These are the activations of a small neural network, seen along a few directions. Each row is one input.
Each table varies a few parts of the input and shows all the possible inputs, shuffled.
A made-up example of a description, with smaller parts first: one of 6 places along a line, together with either a single point or one of 11 places around a ring or (one of 3 separate values, together with one of 8 places around a ring).
Shared parts are said once, and a part with two or three values counts as separate values.

Other details of the inputs vary at random and push rows far along three fixed directions, the same in every table; ignore that.

Rows:
row 1: [-30,-4,3,-27,-8,-6,-9,5,-5,-1,3,-4]
row 2: [46,0,-3,34,-6,1,19,-6,15,2,2,23]
row 3: [34,-1,1,28,-12,9,6,-5,6,-2,6,5]
row 4: [3,-11,19,-10,-14,7,2,-20,21,22,36,22]
row 5: [-4,3,-6,17,27,28,-5,12,-24,18,31,6]
row 6: [4,1,-11,26,12,1,-3,24,-22,-27,-32,-27]
row 7: [-1,-18,-8,-12,-30,-17,6,-2,25,-15,-15,-9]
row 8: [-26,5,2,-18,3,2,-9,4,-10,-7,7,-9]
row 9: [-30,-3,5,-28,-5,3,-10,-4,0,3,2,-15]
row 10: [24,-2,3,25,-12,1,10,3,4,-1,9,13]
row 11: [-34,-4,5,-26,2,2,-11,0,-14,5,0,-17]
row 12: [1,8,-15,22,11,6,-2,20,-22,-32,-26,-25]
row 13: [8,11,-14,20,12,-9,4,19,-14,-20,-29,-13]
row 14: [31,-1,1,24,1,-3,8,-4,8,5,-1,13]
row 15: [4,-15,-7,-12,-36,-23,7,0,31,-15,-13,-7]
row 16: [29,3,-1,18,-2,2,10,-6,7,7,-4,7]
row 17: [-21,-5,4,-21,-4,3,-5,-2,-4,4,2,-13]
row 18: [11,-12,-9,-11,-29,-27,4,-11,32,-5,-26,-7]
row 19: [9,-9,-12,-12,-27,-25,4,-11,36,-16,-21,-3]
row 20: [-28,-1,6,-22,7,4,-13,0,-9,-3,6,-13]
row 21: [-20,0,3,-20,11,-5,-11,0,-7,4,-6,-4]
row 22: [37,3,-1,37,-12,6,13,6,9,-8,4,12]
row 23: [7,-15,-5,-5,-32,-15,-1,-2,19,-9,-20,-11]
row 24: [10,13,10,16,25,20,-2,-1,-27,22,16,16]
row 25: [-19,11,-1,-19,10,-5,-6,0,-5,-3,1,-3]
row 26: [-1,18,8,10,27,14,-1,6,-29,15,18,18]
row 27: [-1,13,-16,17,20,1,0,18,-17,-24,-33,-20]
row 28: [-6,12,8,8,29,16,1,-1,-27,17,19,16]
row 29: [7,18,10,16,28,25,0,-3,-21,20,18,11]
row 30: [24,9,0,18,-2,-2,10,-2,12,1,4,16]
row 31: [-2,-13,16,-16,-22,4,5,-22,26,21,35,25]
row 32: [0,5,14,15,22,24,-6,6,-31,13,23,11]
row 33: [-29,8,1,-30,12,0,-12,-7,-8,5,-2,-13]
row 34: [-30,-9,6,-28,0,-1,-8,0,-2,1,4,-13]
row 35: [2,-16,16,-14,-24,1,4,-20,19,23,34,30]
row 36: [25,2,2,18,2,1,6,-5,12,3,1,11]
row 37: [-30,4,2,-31,14,-5,-13,-4,-4,0,-2,-12]
row 38: [2,-15,17,-9,-19,3,7,-21,16,24,37,29]
row 39: [6,-6,-11,-13,-23,-28,7,-1,29,-14,-23,-5]
row 40: [8,5,-12,14,14,-5,1,15,-8,-19,-32,-19]
row 41: [14,6,-31,28,22,0,-1,23,-10,-15,-25,-18]
row 42: [-32,1,-1,-29,9,-7,-9,0,-9,2,-7,-4]
Description of these inputs: one of 2 separate values, together with either a single point or (one of 4 places along a line, together with one of 5 places along a line).
Changing only the choice among 2 separate values turns row 8 into row 25. The same change can be made to row 4. Which row results? -> row 36
Changing only the choice among 2 separate values turns row 30 into row 22. The same change can be made to row 41. Which row results? -> row 5
Change only the place on the line of 5 in row 31. List by row number the other rows that result. -> row 7, row 12, row 35, row 38
Change only the place on the line of 5 in row 28. List by row number the other rows that result. -> row 2, row 19, row 27, row 42
Change only the choice among 2 separate values in row 17. List by row number the other rows that result. -> row 16
